[6 19 4 2 36 -7 13]
[-9 2 -11 4 -34 3 24]
[6 1 10 -12 42 7 20] Out: 6

[-17 -48 -13 -29 -17 -26 -9]
[-17 -50 9 -30 -15 -26 19]
[4 17 40 7 11 5 44] Out: -17

[36 29 21 -30 35 19]
[-33 4 -29 8 -40 -26]
[-17 -33 -6 45 -25 -7] Out: 36

[45 39 45 -8 -9 -36 29]
[-2 1 5 6 18 2 -10]
[4 9 -7 5 28 -5 -5] Out: 45

[-19 22 -17 -6 20 22 -7]
[38 -40 19 21 -28 -37 1]
[8 -4 -18 21 10 0 -20] Out: -19

[-4 3 2 -5 -1 0 -3]
[4 -39 1 -1 -4 1 2]
[-1 32 2 -1 -1 2 -3] Out: -4

[16 -7 -15 -44]
[16 -11 -18 -47]
[18 -3 -10 -38] Out: 16
---
-18  -22   -3    1   -5    9    6    4   17   -6  -17   26  -13  -12  -18  -12
-27   19  -12   -7   13  -17   -4  -21  -10   19   25  -21    1   11    9  -44
  0   23    0  -15   -1   -7   -2    0  -13   17   22  -32   10    8   22  -14
 22    0    6  -24  -19   20  -35   20    6   15   11  -28  -11  -30  -22   -9
-15   17    6    1  -10  -19   34   14  -12    2    8  -12   20    3   29   20
 -3  -27   17    7  -11    5    8   28   19   -6  -21   28  -10  -28   -8   11
 -6   -8   -7   -3   -2    5  -26   -4    9    6    5   -4  -15  -23  -35  -21
-16   34   -8  -16    1  -20   30  -10  -14   11   26  -31    6  -24   21   20
 -4  -32   16   -4   -1   12  -24   13   10    3    9   21  -14    0  -41  -29
-10   -3   13   -7   11   -5    4   -1  -10   10   22    4    6   35   10  -28
 10    1    0  -13  -14    9   -6   12    9    2    1  -12  -11  -46  -20   22
-35   -5    3   -6    7   -8   37   -4   -4    3    5   20    5   31   22  -23
-> -18

 24    8   15   11   21   -6  -30  -22   22
 -2  -10   -1    1   -2  -15   18   -7    1
 16    5   -1  -10   14   -4  -12    2   17
 -4  -14    9   11   12    0    5  -21   16
  7    2   -6  -14    7   -3   -3    5   14
 -5  -13    9    8   12   -3    5  -22   16
  3   -4  -14   -7  -17  -33   30   13  -20
-10  -10  -27  -18  -21    0   39   20   -6
 -4  -12    5    6    4  -10   11  -14    8
  4    1  -24  -13  -23  -36   39   21  -23
 -1  -10   -1    3    1  -13   14   -8    4
-> -22

  1    8   20   37   -8    1  -13   15   -2
  1    7   27  -10   -2   14   12   18    1
 -1    7   -4  -11   -3  -27   10    7    7
-11    7   -9   30   -1    5   17  -17   -4
 -6    7  -15  -10    0  -11   -5   44   -4
-> 15

 -6  -12    0   14   12   24  -17   -4   13    3   21  -44    9   27  -32   25
 -7   -8  -16   -4   -2   -9   -2  -22    6   -7  -22   35   19   -3  -13   -5
 -3  -12  -23    8    2    1   -3  -30    6  -10   -5    7   22    6  -24   14
 26   -6  -42   -4   -4  -20   13   -9  -20  -24   20  -19   -2   -3   22   11
  1    7   20  -11    8   10  -15   43    4    9   11  -25  -23   16    3  -11
-19    8    7   -5   -4    4   -2   -4   13    8  -23   39   10   -6  -24  -14
  9    7   -4    2    1    9    3   20   -7    0   32  -46  -14    9   -2   11
 20   13   -7   -8   -2   -5   11   24  -14   -5   25  -27  -22   -3   25   -2
 11    1  -16   12    1    9    8   -4   -6   -6   36  -48   -2    7   -3   25
-> -32

-12   -3   -8   11  -19   -4    2
 -9   -2  -16  -18  -11   -3   11
 21    2   -4  -16   20   18    0
 22  -21  -19  -14    2   45    5
 10   -8  -19  -11    2    2   16
-21   -1   -8   -4   -5   -6    6
 -2   -5  -20  -10   -5   26  -13
-12   -4    7   21   -5    2    5
-> -4

-14   -5   10  -28  -30  -18  -35   17   21    1  -15    3   26
-23    8    9  -17  -23  -22  -28   19   29   -2   -8    8   10
-12    2    6   -7   -9  -11  -12    8   15    1   -2    2    2
 -4    5    3   -8  -13  -10  -17   10   14   -4   -7    6    6
-21    7    9  -31  -28  -34  -46   26   52   -7  -19   26   14
 -2   -1    8  -11  -11  -16  -25   12   32   -8  -11   20    2
 -7    2    6  -17  -16  -18  -29   14   29   -3  -12   13    9
-10   11    5   -8  -19  -14  -22   15   15   -2   -6    0    7
-13    1   14  -20  -30  -22  -37   21   39  -12  -15   22   14
-> 3

-38   12   35  -13   11  -31
-22   35   23  -14   22  -28
  6  -18   14    9    7  -17
 44    6   36  -17   19    2
  2   -8  -16  -10   25  -10
-> 11

 -5   -3   21   -3   20   -5   32   44   13    5   -6   -2  -10   -5   11
 -3    8    5   24   18   41   10  -17   -9    4   -2   36   -5  -16   24
  4  -25    2  -18   -4  -32    2   11    7  -13    3  -27  -17    8   16
 -3   33  -26    9  -19   15  -17  -17   -6   21   -7   13   40  -16   -9
 -2   12    4   28  -14   32   -8    5    0   13   -5   23   -5   -8  -20
 13  -21   16   -6    4  -14    3   24    6  -12   10  -12  -23   20  -13
 21   14  -10   15  -12   16  -20  -20    0   13   15   13    3   20   -3
 -3  -26   -4  -24    7  -39    5  -16  -13  -28   -7  -30  -14   -9   26
 -7  -17    0  -14   -2  -24    5    6    0  -14    0  -21    0   -7   11
-> -5

 45   22  -11  -34  -20   22  -47   14  -19
 -3   -5   -4    0   36   11   13  -15    0
-11    3   -9   -8   21   17   15  -10   -7
 53  -46   12    8    7    8  -36    1   25
  5    7   48   -3  -14  -16    7   16   11
-> 14
---
[[787 528 231 114 711 723 499]
 [375 401 939 776 581 339 489]
 [676 583 408 536 606 447 579]] 711

[[17 34 46 63 42 56 73]
 [56 76 14 53 17 51 27]] 42

[-502 -857  544 -642 -591 -204 -555] -591

[[788 180 886 376 520 700 600]
 [557 972 705 490 165 383 580]] 520

[8 1 4 8 4 4 2] 4

[-558 -324 -301 -338 -153  554 -747] -153

[[565 419 527 893 187 492 571]
 [761 133 171 186  57 258 547]] 187
